These are the activations of a small neural network, seen along a few directions. Each row is one input.
Each table varies a few parts of the input and shows all the possible inputs, shuffled.
Descriptions start from the smaller parts, as in this example, which fits no table here: one of 8 places around a ring, together with either a single point or (one of 2 separate values, together with one of 4 places along a line) or one of 9 places around a ring.
Shared parts are said once, and a part with two or three values counts as separate values.

Other details of the inputs shift rows strongly along two fixed directions, in all tables alike. That doesn't count.

A family of inputs:
x1: [-2.53 -0.03 -1.24  0.02 -0.79  1.84 -0.97 -1.90  1.25 -3.16  3.02  5.47]
x2: [ 2.25  1.89 -2.28 -6.40  0.37 -0.93 -3.84 -0.48  1.93  1.47  4.75 -0.70]
x3: [-4.63  0.98  1.59  2.06 -0.02 -0.48  1.33  0.62 -1.70  0.11 -4.29 -2.17]
x4: [ 3.05 -3.09  2.44  2.58  0.75  0.31  0.93 -0.20 -1.03  2.30 -0.59 -2.14]
x5: [ 2.12 -1.94  1.15  1.88 -1.01  0.58  2.30 -1.36 -0.32  0.68 -3.40 -1.92]
x6: [ 0.77 -3.76  3.19  0.28  0.19 -1.02  1.82 -2.06 -1.34  4.62  0.79 -4.76]
x7: [-2.39  2.79 -1.89 -1.53  0.78  0.41 -2.05  0.92  1.03 -4.36  2.23  3.68]
x8: [ 2.05 -0.60 -2.17 -3.12 -2.37 -0.18 -0.58 -1.11 -0.06  0.29  1.71  1.54]
x9: [-1.63 -0.75  4.20  0.23  2.13 -2.23 -1.21  0.55 -2.11  4.95  0.71 -5.03]
x10: [ 2.26  1.41 -1.70 -4.83  1.74 -0.57 -4.51  1.00  1.08  1.48  6.29  0.48]
x11: [ 0.41 -2.93  2.10  0.43  1.04 -0.05  1.10 -1.72 -0.65  2.74  2.58 -1.81]
x12: [ 2.00 -1.22 -0.13 -3.85  0.09 -1.04 -2.97 -2.14  0.38  0.82  7.62  1.84]
x13: [ 2.96 -2.27  0.88  1.11 -0.13  0.98  0.18 -0.94  1.05  0.21 -0.52 -0.12]
x14: [-1.52 -0.97 -0.75 -0.07 -1.41  2.06  1.72 -2.28  1.96 -2.84 -0.25  2.08]
x15: [ 0.15  1.50  0.00  4.00 -0.70  0.19  1.20  4.38 -0.30 -1.34 -6.59  0.14]
x16: [-0.15  0.94  0.87 -2.96  2.07 -2.34 -2.26 -0.02 -0.74  1.91  4.23 -2.07]
x17: [ 0.09 -2.21  1.92  0.09 -1.58 -2.35  1.75 -1.09 -3.54  2.54 -0.78 -2.65]
x18: [-2.19 -0.34 -1.08 -0.74 -1.64  1.74 -1.30 -2.15  2.20 -3.43  2.11  5.15]
x19: [-1.45  1.05 -2.62 -1.09 -0.79  0.31  0.39 -1.92 -0.35 -3.44  2.90  5.17]
x20: [-0.64 -1.49  4.13  0.69  2.99 -1.21  0.19  0.99 -1.07  4.38  0.58 -5.87]
x21: [-0.70  2.73 -3.22 -2.45  0.05 -0.26 -0.53  0.75 -0.24 -0.82  0.04  0.73]
x22: [ 4.35 -1.74  0.75  1.67 -0.38 -0.97 -0.07  0.94 -0.89  3.43  1.29 -0.64]
x23: [ 0.82  3.85 -3.34 -0.26 -0.46  0.51 -0.23  0.99  2.36 -2.23 -1.92  1.76]
x24: [-3.02  3.18 -2.29 -1.53  0.02 -0.42  0.03 -0.27 -0.05 -3.24 -0.54  1.51]
x25: [ 0.62 -1.62 -0.21  0.72 -2.30 -0.95  2.50  0.54 -3.63  1.82 -2.85 -0.96]
x26: [ 2.67  0.91  0.06 -1.41  3.59  0.57 -2.74 -0.34  2.45  0.90  3.51 -1.48]
x27: [-1.72 -1.61  0.91  2.11 -2.90 -0.07  1.69  1.16 -1.93 -3.02 -3.48  2.45]
x28: [-0.50  0.32  0.78 -2.73  2.62 -0.41 -1.13 -1.75  1.91  2.28  3.47 -3.69]
x29: [-2.20 -1.09  3.12  2.54  1.76  0.61  0.61  2.56 -0.45  0.33 -1.98 -2.71]
x30: [ 1.82  2.10 -2.36 -5.13  2.10 -0.98 -3.50  0.09  0.58  1.92  6.20  0.14]
x31: [-1.10  3.80 -3.61  0.22  1.74  2.11  0.97 -1.24  2.47 -4.16 -1.89  1.76]
x32: [-1.77  0.72 -2.36 -1.02 -2.95  0.59  1.01 -1.76  0.30 -4.60 -0.50  4.35]
x33: [ 2.38  1.89 -4.30 -0.66 -2.07  1.16  0.43 -1.70  2.55 -2.45  0.67  4.53]
x34: [ 0.42  4.13 -3.66  0.28  0.50  0.12  0.60  0.65  1.27 -1.39 -1.62  1.36]
x35: [-1.41  1.44 -0.21 -1.79 -0.05 -0.51 -2.17  1.22  0.94 -2.65  0.70  1.24]
x36: [-3.16  0.14 -1.25  0.10 -1.47  0.79  1.20 -2.97 -0.03 -1.70  0.15  2.90]
x37: [-0.34  0.23 -3.33  0.33 -1.98  1.66  0.42  1.13 -0.73 -3.60  0.29  5.91]
x38: [ 3.09  2.76 -1.73 -1.54  2.49 -1.26 -1.99  0.50  1.30  2.55  3.64 -0.69]
x39: [ 0.33  1.09 -3.09  1.93  0.66  2.63  2.05 -2.21  1.18 -3.77 -0.31  4.44]
x40: [-0.88 -0.18  0.94  1.44 -1.15 -0.36  0.33  4.72 -2.17 -0.49 -5.29 -1.10]
x41: [-3.53 -1.78  2.01  3.12 -3.24  0.40  2.81 -0.38 -1.95 -1.09 -5.43  0.36]
x42: [ 3.96 -0.67 -0.74  0.21 -0.76 -1.53  1.01 -1.27 -0.79  3.88  0.74 -1.65]
x43: [-1.14  1.09  0.20  3.83  0.59  2.01  1.46  2.49  0.86 -3.76 -6.65  0.32]
x44: [-4.90  0.97  1.53  2.93  0.34  0.83  0.04  2.25 -0.77 -2.33 -3.14  1.01]
x45: [-2.87  1.82 -1.07 -0.86  0.46  1.93  0.14 -0.54  3.04 -3.56 -0.85  0.71]
x46: [-1.63 -0.57 -1.33  3.54 -2.35  0.66  3.84  2.30 -4.03 -1.98 -5.10  3.01]
x47: [ 0.59 -4.39  3.68  1.31 -0.59  0.23  0.69 -0.20 -0.12  2.02 -0.25 -2.36]
x48: [-0.66 -2.47  4.74  1.13  1.28 -0.53 -0.45  2.20  0.11  2.61 -1.57 -5.32]
x49: [ 4.39  0.18 -1.74 -0.82  0.50 -0.91 -0.55 -1.42  0.48  2.86  4.40  1.04]
x50: [ 1.23  0.65  1.06 -5.26  0.75 -2.51 -3.41 -1.14  0.97  2.36  4.31 -3.31]
x51: [ 4.00 -0.18 -2.02 -3.38  1.49  0.47 -1.00 -5.09  2.52  1.68  5.53 -0.16]
x52: [ 3.18 -1.88  0.99  3.01 -1.93 -0.55  1.33  1.83 -0.94  1.60 -3.07 -0.17]
x53: [-0.64  1.08  0.85  3.74  2.30  0.61  2.13  1.64 -1.03 -0.39 -4.67 -2.12]
x54: [-2.32 -2.19  1.10  3.81 -0.62  2.21  2.66  0.57 -0.40 -2.58 -2.14  2.13]
x55: [ 2.73 -3.74  2.18 -0.03 -2.14 -1.39 -0.08  1.92 -2.72  3.39 -0.92 -1.94]
x56: [ 1.41  0.88  1.02  3.31  0.83 -0.78  0.39  4.16 -1.18  1.54 -3.23 -1.82]
x57: [-2.68  0.68  1.86 -0.80 -0.22 -0.63 -1.25 -0.22  0.52  0.69 -1.09 -2.24]
x58: [-0.97 -2.97  3.56  1.49 -0.22 -1.52  0.78 -1.06 -2.93  4.05  0.72 -2.29]
x59: [-3.52  2.22 -0.98 -1.51  0.28  1.45 -2.79 -0.24  3.09 -3.85  1.37  3.32]
x60: [ 2.70 -0.73  2.88 -0.39  1.70 -1.06 -0.46  0.07  0.41  3.81 -1.67 -6.59]
Description of these inputs: one of 2 separate values, together with one of 5 places around a ring, together with one of 6 places around a ring.
- The inputs of x52 and x15 match in every part but the choice among 2 separate values. If x51 is changed in the same way as x52 into x15, which row does it become? => x31
- The inputs of x56 and x22 match in every part but the choice among 2 separate values. If x53 is changed in the same way as x56 into x22, which row does it become? => x39
- Which other rows does x36 become when the choice among 2 separate values takes its other values? List them by row number. => x3
- Which other rows does x6 become when the place on the ring of 5 takes its other values? List them by row number. => x11, x14, x47, x54
- Which other rows does x57 become when the place on the ring of 6 takes its other values? List them by row number. => x2, x23, x45, x50, x60
- A walk changes only the place on the ring of 5. It starts at x10 and steps to x30. List the rest of the walk in order. => x21, x2, x40
- Which other rows does x32 become when the place on the ring of 6 takes its other values? List them by row number. => x5, x8, x14, x33, x41

A family of inputs:
x61: [ 0.01  2.13 -0.72  0.32  0.43  0.20 -1.64  1.10  1.58 -1.13 -0.56  1.25]
x62: [-3.73 -1.22  1.49  3.55 -2.68 -1.43  3.16  4.30 -5.96 -0.85 -6.61  0.02]
x63: [-0.92  1.94 -1.41 -0.41  1.55  0.36  0.82 -1.29  0.85 -1.20  0.47  0.20]
x64: [ 1.89 -1.36  0.71  0.13  0.45 -0.79  1.36 -1.93 -0.87  2.44  1.08 -2.01]
x65: [-1.45 -0.72 -0.24  1.07 -0.64  1.04  0.35 -0.82  0.26 -1.07  1.15  3.01]
x66: [-0.86 -1.13  2.28 -0.08  1.99 -0.73 -0.47  0.18 -0.77  1.34  1.64 -2.43]
x67: [ 1.98 -1.82  0.50 -1.16  0.00 -0.22  0.99 -1.82 -0.69  2.19  0.30 -2.50]
x68: [ 2.72 -1.24  0.76  1.32  0.23 -0.44 -0.27  0.55 -0.20  2.98  0.95 -0.87]
x69: [-1.04 -0.60  2.80 -0.46  0.37 -1.11 -2.05  0.13 -0.12  1.92  1.24 -2.02]
x70: [-4.16 -1.46  2.82  4.04 -0.25  0.90  3.38  3.23 -3.21 -2.02 -7.54 -1.91]
x71: [ 1.70 -0.11 -1.24 -0.35 -1.11  0.57 -0.38  0.49  1.50 -1.42 -0.38  1.85]
x72: [ 0.41  1.81 -1.24  0.54  2.05  0.77 -0.11  1.06  0.98 -1.65  0.22  0.85]
x73: [-1.28 -0.69  2.37  0.15  1.17 -0.66 -1.09  0.30 -0.34  2.41  1.71 -1.89]
x74: [-0.43  1.83 -2.89 -2.05 -1.50 -1.30  0.19 -0.07 -1.82 -0.38  0.61  1.46]
x75: [ 3.30 -2.04  0.57 -0.23  0.52  0.13  0.04  0.57 -0.50  1.71  0.15 -1.88]
x76: [-0.90 -0.93 -0.23  0.71  0.04  1.22  1.02 -0.97 -0.13 -2.08  1.35  2.48]
x77: [-1.45  2.25 -1.42  0.11  0.75  0.25  0.13 -1.15  1.16 -0.23  0.33  0.60]
x78: [-0.16  2.13 -1.20  1.08  1.15  0.74 -0.71  1.27  1.30 -0.66  0.04  1.23]
x79: [ 0.87  1.74 -2.65 -1.09 -0.99 -0.92 -0.65  2.30 -1.69 -0.88  0.29  2.19]
x80: [-0.90 -1.22  2.59 -1.53  0.08 -0.95 -1.53  0.59  0.17  1.35  0.88 -2.80]
x81: [-1.06  1.80 -1.16 -1.77 -0.34  0.08 -0.28 -0.88  1.79 -1.26 -0.44 -0.14]
x82: [-0.84 -1.46 -0.46 -0.39 -0.38  1.70  0.62 -0.81 -0.03 -2.35  0.51  1.88]
x83: [-1.27  2.27 -0.94 -0.62  0.02 -0.24 -0.81 -1.32  1.42 -0.70 -0.27  0.61]
x84: [ 1.57 -1.07  1.08 -0.12 -1.03 -1.40 -0.32 -1.99 -0.22  2.94  0.50 -1.64]
x85: [ 1.85  0.14 -1.38  1.16  0.53  1.02  0.80  0.17  0.49 -1.34  0.56  1.98]
x86: [ 1.64  0.07  1.26 -0.93  0.44 -0.84 -1.54  1.79  0.77  1.62 -0.23 -2.90]
x87: [-0.79  1.57 -1.63 -1.47  1.00  0.96  0.42 -1.15  0.90 -1.59 -0.31 -0.48]
x88: [ 2.92 -1.18  1.24  0.65 -0.52 -0.97 -1.23  0.36  0.03  2.51  0.43 -0.91]
x89: [ 0.49  1.41 -1.35 -0.65  1.51  1.36 -0.40  1.27  1.08 -1.90 -0.58  0.25]
x90: [ 0.44  0.15 -1.33 -1.30 -1.72  0.36  0.57 -1.88  1.31 -0.95 -0.09  1.17]
x91: [ 0.65 -2.88  2.42 -1.15 -1.23 -0.69 -0.65 -0.40 -0.25  1.74  1.33 -1.50]
x92: [-1.23 -0.64  0.25  0.43 -1.39  0.58 -0.63 -0.98  0.48 -1.52  0.64  2.90]
x93: [ 0.04  0.52 -1.64  0.50 -0.52  0.45  0.93 -2.18  0.73  0.05  0.63  1.96]
- What is each input in this table made of? => one of 3 separate values, together with either a single point or (one of 2 separate values, together with one of 5 places around a ring)
- The inputs of x67 and x75 match in every part but the choice among 3 separate values. If x64 is changed in the same way as x67 into x75, which row does it become? => x85
- Which other rows does x70 become when the choice among 2 separate values takes its other values? List them by row number. => x82
- Which other rows does x61 become when the choice among 2 separate values takes its other values? List them by row number. => x88
